Q:
[[ 12  11  43  11]
 [  6 -26 -11  19]]
A: 6

Q:
[[-15  -8  36   6  24  36]
 [  1   1  -4  -1  -3  -4]
 [-15  -9  43   6  27  43]]
A: 1

Q:
[[15 21 -4 49 19 -9 16]
 [ 7 36 -4 14 22 -4  0]
 [ 6 35 -6 24 20  3 16]]
A: 7

Q:
[[-35  25  45  11   0  13]
 [-28  22  34  19   7  19]]
A: -28

Q:
[[  5   6  19  -5   5]
 [ 10 -10  55  10  -4]
 [ -9   1  17  18  29]]
A: 10

Q:
[[  9  -6   6   0   3  -1   0]
 [-34  29  42  16  15 -14   5]
 [  8  -9   5  -4   3  -1  -1]]
A: -34

Q:
[[ -6 -15  -2  14   9  -9 -14]
 [  9  21  22  13  -1 -16 -23]
 [ 37   1 -36 -31  11  40  22]]
A: 9
---
 47  194   69  140
 75  173   95  138
147   40  127   94
-> 127

  6   77   28   74  194   45 -> 194

 47   26   80   73   19
214  197   20  112  201
-> 112

1  0  5  7 -> 5

 720  -223  -391   784  -163  -122
 493  -630  -333   523    74  -301
-> 74

926  837  889  919  186  927  873
896  906  858  864  795  866  888
-> 866

25  25  84  42
26  36  72  43
-> 72

-43    1   29    8  -10 -> 8
---
[[7 8 2 6 6 5 1]
 [2 1 7 6 4 4 7]
 [2 1 7 5 4 4 8]
 [4 6 4 9 7 5 1]
 [4 6 4 8 7 5 1]
 [4 3 6 2 3 4 9]
 [5 4 5 1 2 4 9]
 [7 6 4 0 3 4 7]
 [5 3 6 1 2 4 9]
 [7 8 2 5 6 5 1]
 [5 6 4 8 7 5 1]
 [2 1 7 5 4 4 8]] ans = 7

[[514 385 346 601 275 797 289 372 741]
 [738 536 662 468 388 740 713 644 706]
 [733 542 658 495 379 759 707 619 705]
 [642 514 489 502 324 806 551 455 726]
 [590 479 556 417 482 556 602 561 566]
 [745 541 667 483 381 756 719 641 711]
 [232 224 184 638 409 490  58 188 474]
 [179 148 163 647 441 387  86 150 363]
 [728 539 650 497 376 760 699 609 704]
 [739 541 663 495 379 761 711 630 709]] ans = 514

[[ 4 39 24 29 57 59 25 69 58 52 61 19 36 61]
 [55 35 24 27 58 28 42 63 52 51 19 49 51 49]
 [68 60 79 50 35 65 28 52 35 72 63 67 54 51]
 [48 24  9 34 48 68 47 54 57 43 39 54 52 52]
 [40 78 69 70 18 48 20 15 51 63 70 64 22 47]
 [57 41 24 22 54 58 45 45 31 38 26 77 47 85]
 [19 67 50 11 88 23 14 82 47 40 28 66 35 45]
 [60 69 46 49 40 34 42 33 54 37 58 50 26 44]
 [59 35 39 31 61 45 46 20 36 45 68 37 47 54]
 [35 20 39 36 69 49 37 37 50 50 54 38 36 45]
 [55 28 36 39 63 43 33 38 48 40 66 45 49 54]] ans = 4

[[ 709  813 -100  444  189  262    4  307 -436 -289  317 -131  -60]
 [ 782  690  485 -356  196  310 -183  177 -142 -165  316   26 -377]
 [-437  294 -583 -367 -211 -201 -119 -256 -718    7  -34  352   84]
 [ -42 -662 -228  101  517   16  181 -598 -133 -389 -133  363 -155]
 [-304  134 -184 -188   90  -33  227  155 -382 -277 -558  244 -820]
 [-122 -263 -390  421 -843   60 -126  332 -173   51  -72 -111   91]
 [-120 -169 -351  680   91  124  441   11 -246 -478 -378   17  -71]
 [ 242 -387 -116  561 -601  192  -49  224  342  144  290 -211  683]
 [   9 -421  445 -437  -84  -89 -329  193  463  460   14   20 -577]] ans = 709

[[39 44 26 50 63 38 19 50]
 [66  7 69 45 17 48 47 71]
 [72 42 59 65 94 34 64 52]
 [70  7 48 56 68 62 71 91]
 [71 36 79 20 18 49 30 60]
 [44 24 43 49 86 49 18 76]
 [59 47 67 41 24 77 69 70]
 [17 21 32 58 75 40 44 84]
 [38 46 54 23 41 53 68 36]] ans = 39

[[3 5 5 2 4 3 4 5]
 [8 4 4 8 6 8 3 4]
 [3 5 6 2 4 3 6 5]
 [4 6 6 4 5 4 6 6]
 [5 4 4 5 5 5 3 4]
 [6 6 7 6 6 6 7 6]
 [6 5 5 6 6 6 5 5]
 [6 4 5 5 5 5 4 5]
 [6 5 5 7 6 6 5 5]
 [4 4 4 4 5 4 3 5]
 [5 4 4 5 5 5 4 5]] ans = 3

[[4 4 4 3 4 4 5 6 5 3 3 4 4 5]
 [2 4 4 1 5 2 5 3 7 2 7 3 3 4]
 [3 6 4 5 6 4 6 2 3 6 6 4 6 4]
 [7 5 4 4 4 3 2 4 5 4 6 6 1 5]
 [5 5 5 6 5 5 5 3 3 6 5 5 6 4]
 [8 4 5 5 4 4 2 5 5 4 4 6 2 5]
 [3 4 4 3 4 4 5 6 6 3 4 4 4 5]
 [6 5 4 4 4 3 3 4 5 4 5 5 2 5]
 [7 5 4 5 5 4 4 4 4 4 3 5 2 5]
 [3 4 5 5 4 6 5 6 4 5 3 4 7 5]
 [5 5 5 5 5 5 4 3 4 6 5 5 5 4]] ans = 4

[[184  61 184  84 178 203 146]
 [ 69 184 154  72 128  34 111]
 [109 156 202  40 173  73 133]
 [153  61  40 204  76 195 118]
 [165 101 239  26 212 152 150]] ans = 184

[[461 470 385 540 376 421 466 341 494 354 423 465 441]
 [663 531 631 593 357 848 474 320 582 582 507 510 486]
 [386 420 584 451 468 182 500 456 355 580 531 480 513]
 [349 527 510 392 513 313 297 516 576 498 491 486 255]
 [307 534 787 483 455  73 319 450 481 758 614 518 285]
 [362 536 553 557 387 139 344 342 545 486 493 494 294]
 [542 522 186 536 357 750 405 318 666 146 319 452 352]
 [550 457 550 398 518 692 477 528 478 559 504 484 504]
 [497 519 290 574 326 578 414 278 622 242 367 464 363]
 [546 430 695 512 384 560 583 366 393 694 562 503 627]
 [327 454 436 549 359  28 459 309 430 393 454 469 424]] ans = 461
